These are the activations of a small neural network, seen along a few directions. Each row is one input.
In each table, some parts of the input vary, and every possible input appears once, in random order.
A made-up example of a description, with smaller parts first: one of 8 places around a ring, together with either a single point or (one of 2 separate values, together with one of 4 places along a line) or one of 11 places along a line.
Shared parts are said once, and a part with two or three values counts as separate values.

Other details of the inputs shift rows strongly along two fixed directions, in all tables alike. That doesn't count.

Rows:
x1: [-11  21  -8  -8  15  -1 -15  11  15  -3  14  -7 -11 -15]
x2: [ 19   1  21  16 -50  -2   2  25  24  10 -28 -24   7 -12]
x3: [  6  30  -2 -11  16  19 -21  -1   7   4  24  -3  -9  -2]
x4: [ -2  26  -5  -7  18   8 -19   8   9 -10  19  -6  -4  -8]
x5: [-17  10  -7 -17  11  12 -26   1  19  -4   3 -19 -12  -1]
x6: [  0  29  -5 -11  16   8  -9   9   9  12  29  -6 -11   2]
x7: [-24  17 -23   1  21  10 -11   8  21   2  -2 -19 -22   7]
x8: [ 42 -38  18  18 -39 -10  42 -14 -28   8 -14  15  29   7]
x9: [-15  14   1 -20  12  -2 -23  11  14   6   2   1 -17  -3]
x10: [-15  24  -2 -17  14   7 -20   1  11  -9  12  -6 -11  -6]
x11: [ 22  11  33   3 -55  -5  -9  24  16  10 -34  -2   6  -6]
x12: [ -7 -46 -14 -10  27 -20   4 -23 -25  -2  -3  23  -1   0]
x13: [-17   8  -8 -11   9   5 -16  12  22   3   6 -20 -16  -4]
x14: [  9  29  -5 -10  19  15 -16   6  11   5  21  -3  -4  -4]
x15: [ 22   1  25  16 -49   3  -4  22  25   4 -31 -23  10 -11]
x16: [-19  32 -20   9  24  10  -8  17   8   0  20  -1  -3  -3]
x17: [ 20 -45  27  11 -41 -16  42 -17 -26  -8 -25  12  23   7]
x18: [ 25  14  29  15 -48  -2   3  23  18  -2 -23  -9  13 -16]
x19: [-10 -51 -15  -7  22  -1   1 -39 -20 -15  -2   6   1   6]
x20: [  2 -29  -4 -11  26  -2  20 -36 -33   1  21  15   6  18]
x21: [  5 -26  -8 -15  29   2  13 -40 -34  -4  17  17   7  16]
x22: [-22  19 -17   2  23   1 -20  19   8  13  -4   2 -17 -11]
x23: [ -3 -34 -12  -7  28  -2   8 -39 -37 -22  16  19   7   8]
x24: [ -9  35 -20   5  22  17  -6  12  13  17  23   3   1   1]
x25: [ 20 -45  11  24 -40 -23  41 -12 -28   7 -48  21  16  15]
x26: [-19   9  -5 -15  11  10 -18   6  21   0   6 -20 -15   0]
x27: [-19 -53 -27  13  32  -2  20 -26 -25  -6  -8   7  -1   7]
x28: [ -8  11  -4 -12  18  -2 -32  10  15   1   0   3 -13 -12]
x29: [ 23  16  31  14 -54   3  -1  18  15  -2 -22  -9  10 -14]
x30: [-14  13  -4 -16  12  -5 -22  17  14   8   4   2 -20  -7]
x31: [-19 -42 -26  11  36  -8  27 -28 -34 -12   2  24   7   4]
x32: [ 26  33  21  27 -47   4  20  20  16  24 -14  -6  19  12]
x33: [-12  28   1 -12  14   6 -13   7   6  -5  24 -10  -9   1]
x34: [ 17  31  20  30 -48  -2  19  26  13   7 -18 -10  16   9]
x35: [ 30 -36  26  12 -42 -11  35 -20 -33 -12 -20  11  30  12]
x36: [ -7 -37 -13  -7  26 -12  22 -28 -36 -13  20  16   5  12]
x37: [ -3 -36 -17  -4  28 -12  18 -28 -33 -15  18  17   8   5]
x38: [-24  32 -18   1  24   3  -6   7  15  -3   9  -5 -16   3]
x39: [ 18  14  28  12 -52  -6  12  29  15   5 -17 -11   6  -9]
x40: [-10  14  -2 -14  13   2 -36   4  13   0   2   3 -16 -10]
Description of these inputs: one of 5 places along a line, together with either one of 2 separate values or one of 6 places around a ring.
Q: The inputs of x18 and x4 match in every part but the place on the line of 5. If x31 is changed in the same way as x18 into x4, which row does it become?
A: x16
Q: Change only the place on the line of 5 in x1. List by row number the other rows that result.
A: x2, x8, x12, x37
Q: Start at x6 and move only the place on the ring of 6, one step at a time. The first step leads to x20. Which rows follow, in order?
A: x21, x3, x14, x8
Q: Change only the choice among 2 separate values in x7. List by row number the other rows that result.
A: x27
Q: Change only the place on the line of 5 in x7. List by row number the other rows that result.
A: x25, x32, x34, x38
